These are the activations of a small neural network, seen along a few directions. Each row is one input.
In each table, some parts of the input vary, and every possible input appears once, in random order.
A made-up example of a description, with smaller parts first: values(2) and (point or ring(9) or (ring(5) and line(6))).
Shared parts are said once, and a part with two or three values counts as separate values.

Other details of the inputs vary at random and push rows far along two fixed directions, the same in every table; ignore that.

Table:
row 1: [ 59 -36  16 -60  -3  18 -76  -8  -2 -38  -6]
row 2: [-16  16  -2  23   6   9  38  -2  -8  14  12]
row 3: [ 67  33  42   4  -7  43 -28   4 -27 -12  -5]
row 4: [-25  30  18  33  13 -14  20   6  12   4  24]
row 5: [-11  16 -10  29   1   5  33  -8  -9  17  12]
row 6: [-15  17  -7  26   1   9  36  -6  -7  15  13]
row 7: [-17  16  -1  25  12   6  35  -1 -11  15  10]
row 8: [ 64  18  54   9  -9  49 -32   7 -16  -8 -13]
row 9: [ 65 -32  -5 -62 -13  25 -82   6   8 -45 -14]
row 10: [ 71  53  31  -9 -25  40 -36  34  -8 -16 -38]
row 11: [-21  18  -6  25   7  -1  34  12 -12  14   1]
row 12: [-10  -6  16  38   2   2  24 -24  -9  25  11]
row 13: [-20  25   0  21   4 -17  31   7  -6  21 -15]
row 14: [-12  15  -8  31   6   2  30  -8 -12  16  10]
row 15: [-30 -44 -25 -53   1 -33 -15  -2  25 -10 -12]
row 16: [ 72  42  18   4 -22  45 -35  31 -18 -19 -24]
row 17: [ 63  -3  -9 -81 -19   6 -80  18   8 -44 -28]
row 18: [-15  18 -13  31   2  -5  29   5 -13  15   0]
row 19: [-24 -36 -42 -56   8 -23 -10   1  10 -20  11]
row 20: [-20 -55 -33 -45   5 -15 -19 -17  19 -15  11]
row 21: [-21 -53 -39 -38   4 -29 -24  -6  12 -14  -1]
row 22: [ 66  20  36  16  -9  47 -37  19 -14 -14 -27]
row 23: [-24  30  17  31   7 -11  24   5  16   3  25]
row 24: [-18  19 -11  26  -3   2  35   7  -7  14   3]
row 25: [-25 -44 -31 -44   1 -40 -23  -8  20  -7 -14]
row 26: [-20   9   3  32 -10 -12  26   3   6  26 -21]
row 27: [-20   0   0  39   3  -4  25   8  -7  18 -11]
row 28: [ 70  38  28   6  -6  47 -32  20 -23 -19 -17]
row 29: [-13  -4  18  32  -2   9  29 -21  -4  23  14]
row 30: [ -8  12   6  25   0   4  32 -22 -14  21  23]
row 31: [-23  10   5  28  -9  -8  29   5   8  24 -20]
row 32: [-21 -57 -28 -48   9 -15 -17 -13  18 -16  10]
row 33: [-12  13   9  22   0   8  35 -20 -12  19  23]
row 34: [ 70  52  36 -11 -20  40 -34  37  -9 -17 -39]
row 35: [-25 -53 -33 -47   5 -22 -17   0  17 -17   1]
row 36: [-21   2  -3  36  -6   3  29   7   0  18  -7]
row 37: [-17   1  -6  39  -7  -1  26   5  -2  20  -8]
row 38: [-30 -44 -24 -51   7 -36 -19  -1  21  -8 -14]
row 39: [-19  -2   8  35   9   8  28  -2  -3  19   0]
row 40: [-10  -5  15  36  -3   5  27 -23  -6  25  13]
row 41: [-14 -41 -27 -48  11 -24 -15 -33   0 -12  29]
row 42: [-23   1   3  35   4   1  28  12  -4  18  -9]
row 43: [-23  31  12  34   2 -11  21   1  17   4  26]
row 44: [-27 -45 -26 -46   6 -40 -21  -5  18  -8 -16]
row 45: [ 66  51  41  13 -11  28 -53  24   2 -30  -3]
row 46: [-16 -56 -34 -38   9 -22 -25 -19  13 -14   8]
row 47: [-18 -40 -19 -57  17 -20 -12 -27   1 -14  30]
row 48: [-23  27   3  17   4 -12  34  10  -4  21 -13]
row 49: [-19  30   9  38   1 -15  18  -1  14   6  25]
row 50: [-18 -41 -21 -58  11 -17  -8 -27   5 -15  31]
row 51: [-17  17  -8  29   7  -6  31   8 -14  14  -2]
row 52: [ 64  50  46  11  -6  27 -51  27   0 -31  -5]
row 53: [-19 -58 -12 -48   9 -17 -14 -28  13 -10  22]
row 54: [-18  26  -5  23  -2 -17  29   3  -5  22 -13]
Each input here is: ring(6) and (point or (values(2) and line(4))).
The inputs of row 13 and row 34 match in every part but the ring(6) part. If row 3 is changed in the same way as row 13 into row 34, which row does it become?
Answer: row 50
Which other rows does row 11 become when the values(2) part takes its other values? List them by row number.
Answer: row 42
Which other rows does row 26 become when the values(2) part takes its other values? List them by row number.
Answer: row 17

Table:
row 55: [ 28   6   7 -42   5   4 -25  -2 -11 -25  34]
row 56: [ 17  63  21  47  12  36  24   1 -22  15  17]
row 57: [ -1  27  53  58   8  29  30  33  -7  19 -34]
row 58: [-57 -46 -42 -25  12 -52  35 -47   8  12   6]
row 59: [ 19  39  41  42 -24  21  36  -6 -24  25 -20]
row 60: [-68 -22 -27  69  -4  -7  81 -11 -11  54  16]
row 61: [ 35 -26   0 -20  13  26 -35 -25  -9 -14  22]
row 62: [ 21  42  44  52  -5  28  27  -9 -36  12  25]
row 63: [ 19 -38  13 -22  -7   7 -42   4  -3   2 -20]
row 64: [-80  29 -16  67  15 -39  65 -11  28  38  22]
row 65: [ 23  -5   5  -8  -4 -13 -46  -4  19 -32   0]
row 66: [-72 -56 -23 -27  42 -26  38 -33  14  -6  57]
row 67: [-70 -54 -25 -20  11 -65  17 -19   4  14   5]
row 68: [ 27 -14 -29 -17  -7   6 -28  10 -11 -30 -15]
row 69: [  7  55   3  47 -20  33  30  36 -19  19 -14]
row 70: [ 18 -21  15 -44   0  23 -11   3  13 -21 -21]
row 71: [ 14  52  27  49   6   4  19  28 -16  21 -32]
row 72: [ 23  12  -2 -19   0 -16 -41  11  27 -31   3]
row 73: [ 22  19  39  45 -23  40  31 -11 -18  40 -17]
row 74: [ 23   1 -23 -35 -15   2 -21  29  -5 -24  -6]
row 75: [ 31   7  -9 -45  -3  -3 -17  -3   5 -15 -20]
row 76: [ 32   9  -5 -35  17   4 -27  -5  -9 -29  25]
row 77: [ 18   8  -1 -55 -17   9 -20   0   5  -6 -14]
row 78: [ 31 -28  12 -27   0  26 -33 -21 -12 -11  30]
row 79: [-80 -65 -56 -19  21 -29  43   0  20  -5  16]
row 80: [ 23 -17 -17 -24 -20   6 -26  14 -14 -26  -8]
row 81: [ 18  -8  17 -15 -17 -14 -45   0  17 -29   8]
row 82: [ 20   9   2 -44   4  16 -30  -3  -8 -20  31]
row 83: [-52 -64 -42 -21  12 -31  29 -50  14  26   7]
row 84: [ 21 -16   3 -20   5 -13 -40   5  -7 -16 -31]
row 85: [ 13  57  -9  52  -7  33  26  32 -17  14 -21]
row 86: [ 30 -33 -29 -12  -7  26 -31   6  -5 -15 -13]
row 87: [-92   0  13  78  19 -28  83  -7  34  32  26]
row 88: [ 27   3 -35 -28  -2   2 -23  24  -3 -28 -12]
row 89: [-80 -35 -37 -35  16 -57  18  -5  14  20   7]
row 90: [ 26 -25   4  -4  -4   6 -49  -9  27 -16  -1]
row 91: [ 24 -35   2 -16   5   7 -44   0  -1  -1 -28]
row 92: [-68 -26 -55 -39  17 -46  36 -34  21  19   6]
row 93: [ 11  59  40  55 -16   3  15  22   9   8   5]
row 94: [ 18  56  35  31 -19  16  42   9 -15  27 -17]
row 95: [ 10  12   6 -27 -13  -6 -45  14  29 -23   7]
row 96: [ 15  22  46  70 -20  25   5   3   8  22   2]
row 97: [  6  56  22  48   5  16  15  27 -14  27 -34]
row 98: [ 32  -8   1 -24  12   8 -32 -20 -17 -30  22]
row 99: [ 16  -1   8 -39  -3 -16 -33  24  -1 -12 -19]
What is each input in this table made of?
Answer: values(5) and (point or (values(2) and line(4)))
The inputs of row 58 and row 84 match in every part but the values(5) part. If row 94 is changed in the same way as row 58 into row 84, which row does it become?
Answer: row 99
Which other rows does row 63 become when the values(2) part takes its other values? List them by row number.
Answer: row 91
List by row number the other rows that have the values(5) part in common with row 74.
Answer: row 60, row 68, row 69, row 79, row 80, row 85, row 86, row 88
List by row number the other rows that have the values(5) part in common with row 61.
Answer: row 55, row 56, row 62, row 66, row 76, row 78, row 82, row 98
A walk changes only the line(4) part. It starts at row 90 and steps to row 65. List the rest of the walk in order.
Answer: row 72, row 64

Table:
row 100: [-24 -21 -12   2  11 -12   8 -17   8   0  21]
row 101: [-24 -25 -13   2  11 -11   9 -14   5   2  18]
row 102: [24 29 36 34 -1 25  5 -2 -8  7  1]
row 103: [ 48 -28  -5 -66  -4  18 -68  11   0 -47  -6]
row 104: [-27 -25 -16  -3   9 -10  13 -12   0   2  15]
row 105: [ 24  25  36  34  -2  26   6   1 -11   9  -2]
row 106: [-34  -7 -18 -13   6 -23  19   2   4  11 -10]
row 107: [-25 -14  -9 -12   5 -13  18 -15   4   7  12]
row 108: [ 32  30  18  33 -14  17   6  -5 -23  18 -17]
row 109: [ 24  32  18  31  -7  32  11  10 -15   6  -1]
row 110: [18 51 29 31 -5  9  2 14 -4  3 -2]
row 111: [-28  -9  -6   0   1 -29   4  -8  15   5   9]
row 112: [-31 -17 -12  -7   1 -20  18   1   7  15 -17]
row 113: [-30   1 -20   0   9 -27   6  -1  11  -3  17]
row 114: [-27 -20  -5  -1  -1 -22   9  -5  14  10  -9]
row 115: [-28 -12 -16   5   1 -25   4  -3  15   1  10]
row 116: [ 23  29  20  32  -9  32  12  12 -13   5  -6]
row 117: [-29 -24 -16   5   0 -19   8   0  15   7  -8]
row 118: [-17 -19 -30   5   0 -20  12 -19  -7  13   3]
row 119: [ 46  -4 -14 -64  -4   4 -65  23   8 -48 -11]
row 120: [ 49 -22   6 -68  -4  15 -64   4  -1 -40  -7]
row 121: [-30 -20 -22  -1   2 -16  16   7   7  11 -16]
row 122: [ 46  -2  -5 -73  -5  -1 -66  18   8 -46 -11]
row 123: [ 24  35  28  24  -7  28  12   4 -14  10  -2]
row 124: [ 25  24  34  32  -2  27   7   4 -15  12  -2]
row 125: [-23 -26 -14   0  11 -10  10 -11   1   5  18]
row 126: [-26 -14 -23  -8   4 -12  16 -12   7   2  21]
row 127: [-23 -20  -5  -8   9 -12  13 -17   0   6  13]
row 128: [ 24  38  28  25  -9  27  12   3 -10   9   0]
row 129: [ 17  36  11  29  -7  23  10  29 -12   8 -29]
What is each input in this table made of?
Answer: values(2) and (point or ring(6) or line(8))
